Each row below holds a small network's activations on one input, seen along a few directions.
In each table, some parts of the input vary, and every possible input appears once, in random order.
Descriptions start from the smaller parts, as in this example, which fits no table here: line(4) and (point or ring(11) or (values(3) and ring(5))).
Shared parts are said once, and a part with two or three values counts as separate values.

Other details of the inputs shift rows strongly along two fixed directions, in all tables alike. That doesn't count.
These rows show it; all are for the same input, with only those details redrawn:
[-14, 71, -18, -36, 18, -9, 2, -5, -49, 26, 23, 6, -43]
[24, -17, 61, -11, -32, -79, 45, -27, -15, 6, 10, -50, 12]
[11, -94, 50, 40, -26, -8, 39, -26, 41, -35, -30, -7, -5]

Rows:
x1: [12, -91, 65, 26, -28, 0, 36, -24, 50, -17, -31, -10, -2]
x2: [3, 90, -16, -40, 39, -2, -35, 18, -33, 30, 21, -9, 12]
x3: [-30, -27, -56, 37, 3, 56, -8, 10, 3, -5, -11, 44, -42]
x4: [-14, -26, -57, 24, 29, 59, -33, 0, 11, -24, -2, 48, -6]
x5: [-17, 5, -42, 15, 23, 76, -25, 3, 53, -20, -11, 37, 0]
x6: [27, 36, 37, -13, -36, -90, 33, -8, 0, 43, 15, -42, 32]
x7: [8, -38, 44, -9, -43, -76, 30, 13, -18, 17, 1, -60, 24]
x8: [-7, -15, -33, 14, 39, 70, -50, 21, 34, -15, -19, 27, -15]
x9: [-31, 85, -20, -31, 7, -14, 1, 30, -63, 41, 9, -3, -8]
x10: [27, -9, 81, -28, -35, -68, 39, -22, -6, 29, 11, -55, 16]
x11: [14, -63, 6, 31, -7, 14, -14, -15, 73, -27, -8, -8, 24]
x12: [0, 96, -19, -34, 0, -5, 4, 39, -49, 46, 20, -14, -15]
x13: [-21, 85, -37, -13, 3, -15, 9, 8, -59, 40, 21, 4, -8]
x14: [-9, -16, -23, 5, 27, 70, -37, -14, 14, -37, -8, 52, -26]
x15: [23, -73, 20, 23, -5, 20, -20, 8, 50, -25, -19, -26, 19]
x16: [-16, 3, -37, 18, 31, 69, -33, -2, 53, -17, -10, 42, -3]
x17: [9, -1, 48, -11, -48, -68, 44, 11, -33, 23, -3, -64, 40]
x18: [-15, -21, -51, 25, 33, 58, -30, -2, 13, -24, -7, 55, -1]
x19: [26, -21, 29, -24, -13, -68, -2, -2, -19, 5, 2, -53, 53]
x20: [23, -13, 48, -3, -31, -83, 44, -25, -24, -7, 14, -46, 9]
x21: [-12, -106, 41, 54, -24, -5, 25, 11, 45, -27, -46, 3, 16]
x22: [-26, -16, -20, 15, 22, 65, -2, -5, 16, -12, -21, 48, -57]
x23: [-3, 93, -33, -24, -2, -11, 4, 14, -19, 48, 15, 8, -14]
x24: [-11, -15, -15, -2, 26, 79, -42, -16, 22, -25, -14, 47, -26]
x25: [-17, 2, -45, 10, 16, 84, -21, 8, 52, -23, -5, 29, -3]
x26: [21, -75, 25, 27, -10, 7, -1, -26, 28, -63, -9, 13, 15]
x27: [15, -52, 14, 29, -3, 8, -11, -19, 70, -23, -9, -4, 32]
x28: [20, -52, 31, 27, -2, 18, 2, 6, 46, -27, -27, -18, 42]
x29: [23, 8, 39, -30, -9, -71, 7, -3, -28, 11, 1, -49, 64]
x30: [4, 80, -20, -40, 40, -3, -43, 17, -28, 30, 22, -10, 6]
x31: [25, -17, 72, -20, -34, -74, 43, -26, -8, 19, 8, -54, 15]
x32: [-24, 82, -35, -13, 9, -23, 4, 5, -58, 41, 24, 10, -10]
x33: [-10, -4, -31, 13, 28, 89, -27, 26, 29, -23, -19, 23, -4]
x34: [-8, 84, -31, -22, 10, -19, -8, 11, -13, 50, 22, 13, -21]
x35: [16, 3, 24, 6, -47, -60, 48, -8, -28, 22, 7, -49, 34]
x36: [-25, -15, -29, 24, 21, 57, -1, -5, 8, -26, -18, 50, -58]
x37: [-11, -13, -49, 13, 20, 71, -44, 2, 51, -16, 4, 25, -20]
x38: [-5, 67, -42, -27, 1, -6, -10, 17, -11, 47, 26, 2, -35]
x39: [-10, -16, -19, 1, 27, 75, -39, -15, 18, -30, -11, 49, -26]
x40: [-9, 76, -42, -36, 22, -1, -12, 4, -49, 21, 33, 7, 22]
x41: [14, -88, 37, 37, -30, 1, 18, 25, 53, -12, -26, -18, -1]
x42: [-10, -116, 35, 51, -28, -5, 24, 15, 46, -29, -44, -3, 11]
x43: [-11, 81, -30, -50, 27, 0, -23, 18, -56, 25, 12, -5, 20]
x44: [-8, -16, -36, 16, 25, 58, -31, -9, 3, -59, 1, 59, -26]
x45: [-10, 83, -8, -30, 18, -23, -12, 36, -34, 49, 23, 0, -17]
x46: [-17, -34, -49, 4, 27, 68, -44, 19, 8, -20, -23, 29, -15]
x47: [-8, 68, -33, -47, 36, -11, -37, 15, -52, 25, 13, 2, 11]
x48: [-35, -16, -46, 45, 16, 49, -5, 5, 9, -6, -18, 57, -31]
x49: [22, 11, 32, -38, -23, -54, 16, 3, -34, 12, 9, -63, 65]
x50: [-19, -16, -51, 17, 18, 81, -13, 8, 13, -26, -5, 43, 5]
x51: [10, -88, 31, 52, -25, -14, 39, -23, 28, -55, -23, -1, -9]
x52: [16, -62, 45, 46, -29, -1, 32, 19, 44, -13, -34, -9, 20]
x53: [-8, 74, -38, -23, 7, -16, -10, 16, -10, 48, 24, 9, -28]
x54: [21, -75, 31, 24, -11, 10, -3, -28, 32, -55, -12, 10, 16]
x55: [-2, 51, -52, -31, 17, -1, -31, 2, -49, 19, 44, 0, 2]
x56: [22, -9, 35, 5, -30, -85, 43, -23, -33, -20, 19, -41, 6]
x57: [32, -1, 62, -38, -20, -45, -6, -34, -6, 8, 15, -45, 34]
x58: [1, -11, 56, -1, -33, -79, 35, 8, -20, 18, -5, -45, 40]
x59: [11, -94, 50, 40, -26, -8, 39, -26, 41, -35, -30, -7, -5]
x60: [1, 69, 1, -56, 22, 21, -44, -14, -29, 25, 23, 2, -13]
x61: [-9, 94, -6, -30, 16, -24, -6, 35, -40, 49, 22, -1, -11]
x62: [-8, -16, -40, 20, 25, 54, -29, -8, -1, -66, 5, 61, -26]
x63: [-10, 73, -15, -33, 14, -19, -15, 42, -31, 47, 23, -4, -25]
x64: [-18, -16, -48, 23, 32, 63, -22, -1, 13, -25, -11, 57, 4]
x65: [-22, 66, -46, -14, 8, -21, -5, 9, -55, 39, 29, 9, -22]
x66: [-12, 4, -47, 27, -5, 71, 4, 18, 41, 0, -27, 44, -33]
Describe the family of inputs behind these rows.
> values(2) and (line(9) or (line(4) and line(6)))
Changing only the values(2) part turns x27 into x34. The same change can be made to x49. Which row results?
> x17
Changing only the values(2) part turns x38 into x37. The same change can be made to x53. Which row results?
> x11
Which other rows does x2 become when the values(2) part takes its other values? List them by row number.
> x61
Start at x11 and move only the line(4) part, one step at a time. The first step leads to x8. Which rows follow, in order?
> x19, x4
Which other rows does x20 become when the values(2) part takes its other values? List them by row number.
> x26

Rows:
x67: [2, 46, -14, -25, 12, 16, -14, -9, 0, 13, 19, 5, -17]
x68: [-6, 23, -30, -26, 19, 16, -29, 12, -42, -5, 12, -2, 14]
x69: [-26, -61, -9, 39, 14, 74, -2, 1, 31, -35, -40, 54, -54]
x70: [-15, 39, -37, 1, 3, -2, 4, 10, -22, 17, 12, 13, -10]
x71: [-4, 29, -29, -23, 26, 7, -34, 3, -29, -7, 17, 5, 14]
x72: [24, -20, 51, 1, -40, -82, 44, -13, -13, 7, 9, -49, 29]
x73: [-13, 44, -9, -20, 16, 20, -10, 27, -18, 23, -8, 1, 6]
x74: [-2, 43, -20, -18, 13, 9, -21, 16, 5, 27, 11, -1, -11]
x75: [3, 44, -14, -27, 15, 14, -19, -18, -8, 2, 22, 10, -12]
x76: [-20, -44, -17, 37, 16, 78, -18, 29, 49, -15, -42, 38, -8]
x77: [19, -15, 69, -20, -30, -78, 35, -19, -27, 12, 6, -49, 5]
x78: [4, 40, -16, -24, 22, 10, -24, -18, -17, -5, 21, 13, -3]
x79: [-24, -49, -36, 54, 5, 65, 3, 8, 38, -30, -32, 53, -27]
x80: [1, 35, -23, -22, 28, 4, -32, -10, -21, -7, 21, 12, 6]
x81: [-14, 38, -27, -4, 5, -1, 4, 8, -26, 13, 10, 13, -20]
x82: [22, -17, 61, -10, -35, -81, 40, -16, -20, 9, 8, -50, 17]
x83: [-6, 41, -18, -17, 14, 9, -23, 26, 0, 29, 5, 1, -2]
x84: [12, -112, 50, 54, -34, -7, 40, -14, 49, -40, -37, -6, 9]
x85: [33, 10, 45, -22, -28, -66, 18, -13, 8, 24, 21, -59, 31]
x86: [9, -112, 23, 71, -39, -6, 39, -10, 62, -34, -34, -1, 31]
Describe the family of inputs behind these rows.
> line(9) or line(11)
What sort of input is x73?
> line(11)
Start at x77 and move only the line(9) part, one step at a time. The first step leads to x69. Which rows follow, in order?
> x82, x84, x72, x81, x79, x70, x86
